These are the activations of a small network on made-up records, seen along a few directions, one row for each record.
After each row come some of the record's fields: Nesa, Tagot, Paba, Beku, Pepim, Das.
Not every record has every field; a missing one is left out.
Other fields move the rows too, some of them a lot.
In the rows, 500 means zero.
Strong random noise was added to every row along 2 fixed directions; ignore it. To show where, here is one row again and again, with new noise each time:
[405 512 414 549 622 559 382 332 440 530 590 621 433 501 463 576 452 533
 449 342 479 596]
[415 436 489 572 585 526 379 383 415 531 577 565 436 471 501 567 417 570
 429 499 455 595]
[453 428 561 526 550 466 383 403 426 556 571 523 480 476 494 541 442 594
 447 541 461 597]
[536 473 667 398 498 350 394 406 474 614 565 474 579 512 444 487 532 618
 507 506 498 602]

[650 559 491 440 507 457 443 512 554 549 584 527 600 503 464 523 564 480
 488 369 587 635] => {Nesa: j1, Tagot: b3, Paba: w2, Beku: u1, Pepim: h2}
[360 529 392 650 603 643 561 454 463 402 507 597 396 418 601 591 348 409
 383 505 548 461] => {Nesa: j1, Tagot: b1, Paba: w2, Beku: u3, Pepim: h2}
[400 446 281 672 593 655 519 375 443 466 480 611 304 451 530 546 470 466
 431 447 523 453] => {Nesa: j2, Paba: w2, Beku: u5, Pepim: h2}
[289 343 375 769 519 709 476 475 349 354 504 624 323 348 645 600 403 483
 359 689 517 392] => {Beku: u5, Pepim: h2, Das: z1}
[450 502 354 559 489 641 548 502 478 496 404 491 550 653 457 385 521 407
 612 508 481 318] => {Nesa: j1, Tagot: b2, Paba: w4, Beku: u4, Pepim: h2}
[486 393 522 556 486 436 474 537 485 580 632 414 445 466 538 516 458 542
 427 663 476 561] => {Nesa: j2, Paba: w2, Beku: u4, Pepim: h1}
[665 715 700 256 467 442 519 510 711 492 450 483 621 514 433 463 633 421
 510 188 534 532] => {Nesa: j1, Tagot: b2, Paba: w2, Beku: u2, Pepim: h1}
[499 475 373 645 520 614 490 523 412 406 555 440 344 410 529 628 347 522
 422 509 463 625] => {Nesa: j1, Tagot: b3, Paba: w4, Beku: u4, Pepim: h1}
[419 359 394 524 469 512 558 408 451 480 429 531 509 583 495 305 552 565
 622 621 465 322] => {Beku: u5, Pepim: h1, Das: z2}
[347 485 561 633 541 647 445 474 480 427 495 609 367 333 637 510 456 416
 272 528 574 484] => {Nesa: j1, Tagot: b4, Paba: w2, Beku: u2, Pepim: h2}
[625 646 585 271 473 454 462 503 584 594 591 539 530 576 412 546 652 477
 606 233 506 631] => {Nesa: j2, Paba: w3, Beku: u2, Pepim: h1}
[409 466 504 668 475 598 509 636 548 354 424 505 473 421 648 524 334 441
 395 515 533 418] => {Nesa: j1, Tagot: b4, Paba: w2, Beku: u4, Pepim: h2}
[338 375 384 692 509 556 489 461 423 433 493 559 361 444 572 393 443 379
 463 636 483 446] => {Nesa: j1, Tagot: b4, Paba: w2, Beku: u4, Pepim: h1}
[612 566 606 302 495 257 443 531 634 643 521 404 582 540 336 607 555 597
 562 330 464 606] => {Beku: u4, Pepim: h2, Das: z1}
[498 463 541 558 496 585 539 555 543 407 488 424 524 441 590 575 411 458
 443 604 423 543] => {Nesa: j2, Paba: w2, Beku: u1, Pepim: h1}
[508 488 453 563 499 465 546 485 461 550 489 483 513 616 534 489 475 459
 577 543 466 490] => {Nesa: j1, Tagot: b1, Paba: w2, Beku: u4, Pepim: h2}
[544 524 651 437 499 355 426 453 506 567 661 491 496 444 460 540 592 600
 511 426 541 566] => {Beku: u2, Pepim: h1, Das: z1}
[576 597 625 450 482 524 540 660 552 438 415 451 598 568 507 630 389 530
 510 414 380 516] => {Beku: u2, Pepim: h2, Das: z2}
[532 490 541 452 507 507 509 536 541 457 419 472 598 527 629 421 479 398
 437 457 559 427] => {Nesa: j1, Tagot: b1, Paba: w2, Beku: u1, Pepim: h2}
[615 676 532 383 597 547 576 474 595 470 433 580 581 544 446 549 511 392
 528 107 518 549] => {Nesa: j1, Tagot: b1, Paba: w2, Beku: u2, Pepim: h2}
[445 697 413 416 534 579 541 446 562 404 434 600 518 548 487 395 541 379
 484 301 545 475] => {Nesa: j1, Tagot: b2, Paba: w4, Beku: u3, Pepim: h1}
[403 304 445 705 605 610 414 486 378 471 566 502 226 458 576 662 292 574
 330 687 412 568] => {Beku: u2, Pepim: h2, Das: z2}
[498 427 581 544 424 479 594 671 474 412 492 411 502 477 583 510 440 518
 547 629 450 427] => {Nesa: j1, Tagot: b1, Paba: w3, Beku: u4, Pepim: h1}
[638 726 572 287 496 429 525 423 552 613 550 500 564 596 293 502 641 522
 572 165 585 534] => {Nesa: j2, Paba: w4, Beku: u2, Pepim: h2}
[338 387 360 591 568 510 468 388 415 543 524 600 422 556 473 384 556 552
 555 585 532 405] => {Beku: u5, Pepim: h2, Das: z1}
[627 552 683 275 424 239 520 532 557 663 555 390 659 391 434 307 672 560
 481 578 599 523] => {Nesa: j1, Tagot: b3, Paba: w2, Beku: u3, Pepim: h1}
[554 676 375 380 492 555 559 480 629 460 426 577 576 634 405 406 670 379
 698 220 501 380] => {Nesa: j1, Tagot: b2, Paba: w3, Beku: u4, Pepim: h1}
[357 411 374 494 527 453 504 351 478 491 499 603 459 469 549 239 659 452
 538 570 677 372] => {Nesa: j1, Tagot: b4, Paba: w3, Beku: u5, Pepim: h1}
[424 384 414 621 470 644 542 554 519 479 413 480 453 542 560 506 366 460
 589 663 431 437] => {Nesa: j1, Tagot: b2, Paba: w2, Beku: u4, Pepim: h2}
[529 584 444 491 534 590 467 448 527 440 541 499 559 430 515 466 467 421
 456 378 556 491] => {Nesa: j1, Tagot: b3, Paba: w4, Beku: u1, Pepim: h1}
[491 517 580 596 425 547 519 598 571 352 347 483 552 481 606 449 496 412
 471 470 532 369] => {Nesa: j1, Tagot: b4, Paba: w2, Beku: u4, Pepim: h2}
[455 538 727 404 375 447 589 616 532 481 385 409 709 475 555 331 518 514
 520 653 592 381] => {Nesa: j1, Tagot: b4, Paba: w4, Beku: u3, Pepim: h2}
[535 469 515 641 433 606 478 622 399 439 419 432 510 495 558 533 376 461
 487 608 407 526] => {Nesa: j1, Tagot: b3, Paba: w4, Beku: u4, Pepim: h2}
[493 516 521 494 479 528 579 513 514 400 435 555 522 462 614 449 420 427
 496 533 485 450] => {Nesa: j1, Tagot: b1, Paba: w2, Beku: u3, Pepim: h1}
[492 430 291 608 570 608 542 503 327 472 465 515 465 614 356 557 489 592
 592 542 357 550] => {Beku: u3, Pepim: h2, Das: z2}
[354 291 366 743 606 537 510 455 334 392 518 528 388 393 585 541 383 530
 487 747 408 504] => {Beku: u3, Pepim: h1, Das: z1}
[553 400 245 649 626 615 437 569 406 493 540 505 323 575 424 768 339 634
 536 566 288 623] => {Beku: u4, Pepim: h2, Das: z1}
[587 497 731 360 473 360 550 556 609 557 522 444 522 448 449 423 570 548
 465 511 534 553] => {Nesa: j1, Tagot: b2, Paba: w2, Beku: u2, Pepim: h1}
[523 390 449 562 475 489 436 591 451 503 571 423 511 557 426 682 439 666
 450 612 387 634] => {Beku: u4, Pepim: h2, Das: z2}

Here are new rows. What are their fields?
[534 389 456 594 542 489 441 478 416 526 499 427 473 522 494 574 467 532
 567 480 412 493] => {Beku: u4, Pepim: h2, Das: z1}
[514 495 504 509 493 459 509 516 527 525 525 486 438 526 448 463 528 441
 499 521 456 558] => {Nesa: j1, Tagot: b2, Paba: w2, Beku: u4, Pepim: h1}
[539 501 342 430 559 489 494 439 463 473 584 521 498 549 376 679 504 614
 475 417 409 594] => {Beku: u3, Pepim: h1, Das: z2}
[463 549 506 464 465 480 610 516 465 477 521 516 499 453 561 477 535 481
 498 511 512 504] => {Nesa: j1, Tagot: b1, Paba: w2, Beku: u3, Pepim: h1}
[680 395 539 415 453 425 462 553 537 569 555 386 665 578 369 531 551 666
 573 579 368 586] => {Beku: u1, Pepim: h1, Das: z2}
[388 451 210 732 568 702 562 471 465 390 498 608 407 547 612 498 353 396
 541 478 406 368] => {Nesa: j1, Tagot: b1, Paba: w2, Beku: u4, Pepim: h1}
[380 528 492 441 554 443 516 449 521 498 529 579 486 430 512 372 531 436
 533 469 606 509] => {Nesa: j1, Tagot: b4, Paba: w3, Beku: u3, Pepim: h1}
[512 571 651 448 432 500 539 565 539 468 485 490 550 474 476 388 553 505
 493 396 521 403] => {Nesa: j1, Tagot: b4, Paba: w4, Beku: u2, Pepim: h1}
[572 516 705 355 358 366 560 573 610 487 397 436 633 448 554 340 540 514
 546 695 530 444] => {Nesa: j1, Tagot: b2, Paba: w2, Beku: u3, Pepim: h1}
[459 522 655 615 462 592 461 701 503 377 437 470 384 329 655 658 265 441
 232 671 454 573] => {Nesa: j1, Tagot: b2, Paba: w2, Beku: u2, Pepim: h2}
[372 255 452 770 438 632 548 627 426 364 400 447 414 416 670 414 338 455
 462 897 384 321] => {Nesa: j1, Tagot: b2, Paba: w2, Beku: u4, Pepim: h1}
[520 712 620 385 473 459 514 547 586 461 442 540 596 545 474 416 554 460
 472 221 610 481] => {Nesa: j1, Tagot: b4, Paba: w4, Beku: u2, Pepim: h2}
[542 584 356 428 615 560 448 408 491 521 596 573 468 558 372 610 560 586
 443 273 560 630] => {Beku: u2, Pepim: h2, Das: z2}
[491 479 560 541 489 479 582 551 434 452 456 455 576 532 489 610 462 573
 566 557 414 460] => {Beku: u3, Pepim: h2, Das: z1}
[486 616 473 364 498 431 452 469 596 499 564 507 432 475 501 458 577 444
 448 379 647 505] => {Nesa: j1, Tagot: b2, Paba: w3, Beku: u4, Pepim: h1}
[583 577 517 380 390 435 604 518 506 563 474 466 675 700 352 511 594 559
 722 273 471 496] => {Beku: u4, Pepim: h2, Das: z2}
[609 462 673 490 388 523 574 655 524 509 355 341 635 641 442 431 471 510
 671 663 365 409] => {Nesa: j1, Tagot: b2, Paba: w4, Beku: u4, Pepim: h2}
[513 288 440 575 519 462 470 388 400 583 556 524 458 546 479 494 429 625
 536 640 451 494] => {Beku: u5, Pepim: h2, Das: z2}
[564 396 901 454 369 371 424 615 548 482 454 371 536 337 641 440 478 518
 314 738 607 495] => {Nesa: j1, Tagot: b4, Paba: w2, Beku: u2, Pepim: h2}
